[152 130 126 145] --> 152, 126

[[107 105 143 108]
 [120 107 147 110]
 [140 131 112 115]] --> 147, 105

[112 133 114 123 102 138] --> 138, 102

[[118 139 134 133 120 132 130]
 [124 144 140 129 125 126 123]
 [129 136 125 148 105 145 124]] --> 148, 105

[[139 141 114 125 147 122 118]
 [143 150 137 126 148 120 111]
 [115 135 133 146 146 142 108]] --> 150, 108

[124 106 118 157] --> 157, 106

[122 140 106 103 125 135] --> 140, 103

[133 140 154 108 121 148] --> 154, 108
---
[[106 124 135 144 130 131]
 [134 120 131 123 136 122]] → 136

[[102 127 131 122 145]
 [100 134 137 121 140]] → 121

[[111 110 119 112 134]
 [113 116 131 107 143]] → 107

[[131 133 126 135]
 [131 125 103 122]] → 103

[[135 110 146 149 137 129 141]
 [132 115 148 151 135 136 149]] → 136

[[126 133 140 136 126 140]
 [126 137 147 140 120 149]] → 120

[[113 153 119 120 106]
 [142 117 138 128 136]] → 128

[[136 140 136 134]
 [141 149 141 139]] → 141
---
[112 106 120 134] -> 112
[126 110 107 117 104] -> 126
[153 111 115 133 138 119] -> 153
[100 117 119 125 128 126] -> 100
[125 104 111 100 134] -> 125
[149 112 111 126 115] -> 149
[150 143 142 155] -> 150
[109  99 115 116 118 141 156] -> 109
---
[129 121 122 119 124 145 150] ==> 150, 119

[[153 115 157 109]
 [136 128 136 129]
 [115 148 114 151]] ==> 157, 109

[107 155 134 129 141 152 149] ==> 155, 107

[109 112 150 146 130 123 126] ==> 150, 109

[118 130 131 116 125 117 103] ==> 131, 103

[151 131 128 140 148 144] ==> 151, 128

[[148 125 136 154]
 [130 131 148 126]] ==> 154, 125
---
[[136 147 113 105 115 108 118 128 132 141 128 107 119 121]
 [129 136 124 118 125 118 126 126 130 131 126 120 124 126]
 [116 109 145 155 145 151 143 129 123 114 129 152 142 139]
 [120 111 141 152 143 148 137 128 124 119 129 151 136 130]
 [117 108 137 146 138 141 137 123 124 114 126 147 137 135]] result: 137

[[128 127 128 121 129 136]
 [137 135 126 117 136 138]
 [140 136 121 119 135 127]
 [135 126 125 117 126 122]
 [139 131 120 116 133 126]
 [120 131 116 120 142 121]
 [144 132 136 130 132 124]
 [130 132 130 127 127 131]
 [119 125 125 150 137 126]
 [134 142 126 117 132 120]] result: 132

[[127 131 127 130 128 119 133 124 128]
 [126 131 120 123 128 125 129 124 132]
 [131 112 138 135 124 117 121 136 114]
 [136 123 139 123 134 129 124 126 126]
 [152 124 138 128 120 134 118 131 120]
 [136 120 136 109 110 130 130 122 139]
 [129 131 133 131 126 132 123 132 129]
 [130 134 126 129 112 122 133 138 128]] result: 138

[[129 124 136 127 117 138 132 127 129 134 125 133 119 119 109]
 [123 142 121 134 126 131 125 132 136 121 110 134 128 135 117]
 [132 128 138 134 130 120 137 137 138 121 120 143 127 120 124]
 [123 139 122 129 121 138 124 129 133 134 114 131 125 133 111]
 [134 123 142 136 127 124 138 135 135 128 125 142 125 117 120]
 [126 140 126 134 125 124 130 136 139 121 113 141 131 132 122]
 [132 121 140 129 120 133 135 130 131 131 127 135 121 116 112]
 [126 129 130 127 116 141 128 127 129 137 122 127 121 124 107]
 [129 136 131 133 133 121 133 138 140 128 114 144 132 130 124]] result: 130

[[122 107 153 134 127 134 142 145 145 130 134]
 [131 146 107 122 124 114 105 111 105 121 122]
 [132 149 105 119 124 118 110 110 108 125 125]
 [123 113 147 130 129 144 149 140 148 134 138]
 [121 110 142 136 127 126 129 135 132 118 125]
 [130 130 136 122 125 136 144 137 144 151 137]
 [133 149 110 118 124 120 116 116 115 135 127]
 [131 148 106 121 124 115 107 111 106 125 123]
 [123 109 152 132 127 136 145 145 147 132 137]] result: 132
---
[106 122 132 123 122 116] Answer: 106, 116

[[140 134 127 151]
 [105 115 131 127]
 [123 145 121 146]] Answer: 140, 146

[[117 127 129 139 140 130]
 [137 125 125 104 124 126]
 [123 127 124 119 121 130]] Answer: 117, 130

[132 107 100 139] Answer: 132, 139

[102 125 128 147 143 127] Answer: 102, 127

[130 130 127 145 158 134 125] Answer: 130, 125
---
[138 153 128 141 143] Answer: 141
[121 116 100 141 138] Answer: 121
[104 126 156 146 133] Answer: 133
[135 119 131 154 138] Answer: 135
[134 137 155 107 136] Answer: 136
[150 139 100 116 102] Answer: 116
---
137	138	139	120	106
137	139	138	147	111
117	120	116	153	135
yields 120

136	123	135	126	136	101	133
126	143	135	126	136	142	133
126	123	135	126	136	144	133
yields 123

138	141	150	151	138	138
132	126	102	104	120	132
141	140	131	109	144	143
yields 140

122	122	135	134	130
138	120	129	104	151
132	147	106	119	106
yields 147

158	125	157	156	125	133
158	116	152	143	114	126
149	101	146	116	101	106
yields 101

138	140	105	139	145	136
109	117	112	126	131	111
120	107	138	125	127	108
yields 107

121	141	136	127
135	153	117	114
126	144	129	122
yields 144
---
[[132 133 119 130 151 123 113]
 [140 145 129 129 126 148 134]
 [131 130 138 104 138 131 126]]	148

[[129 119 120 124 119 158 133]
 [111 137 136 136 137 128 111]]	158

[[133 100 133 131  99 115]
 [135 102 120 124 107 138]]	99

[[107 148 109 107 142]
 [111 143 114 107 142]
 [149 118 153 153 102]]	107

[[151 112 120 146  99]
 [132 114 148 102 129]]	146

[[114 116 101 127 127]
 [129 127 136 120 131]]	127
---
[154 136 136 135 102] gives 136, 154

[126 119 131 155 105 107 133] gives 155, 155

[103 152 153 112 156 154 100] gives 112, 156

[126 103 139 137 141] gives 139, 141

[150 109 102 145 154 100 151] gives 145, 154

[[113 110 136 112 138 116 128]
 [121 138 123 149 112 115 116]
 [145 116 128 136 118 107 120]] gives 149, 149

[108 146 113 107 145 148 105] gives 107, 148

[148 124 139 138 127 151 131] gives 138, 151

[149 112 102 155 105 111 137] gives 155, 155
---
124	122	132	112
103	101	118	132
result: 101

128	110	112	133	119	118
138	127	127	155	125	106
result: 127

121	145	129	112	148
137	124	142	142	98
result: 124

113	124	129	120	130
119	153	119	144	136
result: 153

133	127	139	136	114
137	126	149	134	115
result: 126

136	143	133	148
151	130	145	138
result: 130
---
[[139 146 119 109 131 116 133]
 [152 139 144 129 122 116 138]] gives 152, 146

[144 151 101 133 148 143 128] gives 151, 148

[[118 110 156 155 150]
 [111 132 118 139 141]] gives 156, 155

[124 121 123 154] gives 154, 124

[154 141 156 145 150 104] gives 156, 154

[[117 145 112 117 122]
 [124 121 153 123 130]
 [134 115 128 123 121]] gives 153, 145

[155 148 124 118 146 137 115] gives 155, 148

[[128 107  99 134]
 [129 144 133 148]
 [136 134 125 131]] gives 148, 144

[[133 129 121  98 116]
 [129 110 106 122 117]
 [131 142 146 105 134]] gives 146, 142

[146 123 150 119] gives 150, 146
---
[[127 124 129 130 128 153]
 [128 129 126 127 128 126]]
127

[[122 136 117 136 133 120]
 [142 131 134 142 131 146]
 [111 122 111 117 127 102]]
117

[128 131 126 127 149 129 136]
149

[[119 112 139 148 127]
 [110 109 150 139 109]
 [119 116 140 130 120]]
140

[136 135 152 119 126]
152

[[124 148 104 157 136 130 100]
 [126 123 127 118 108 130 134]
 [130 132 133 134 144 125 123]]
144
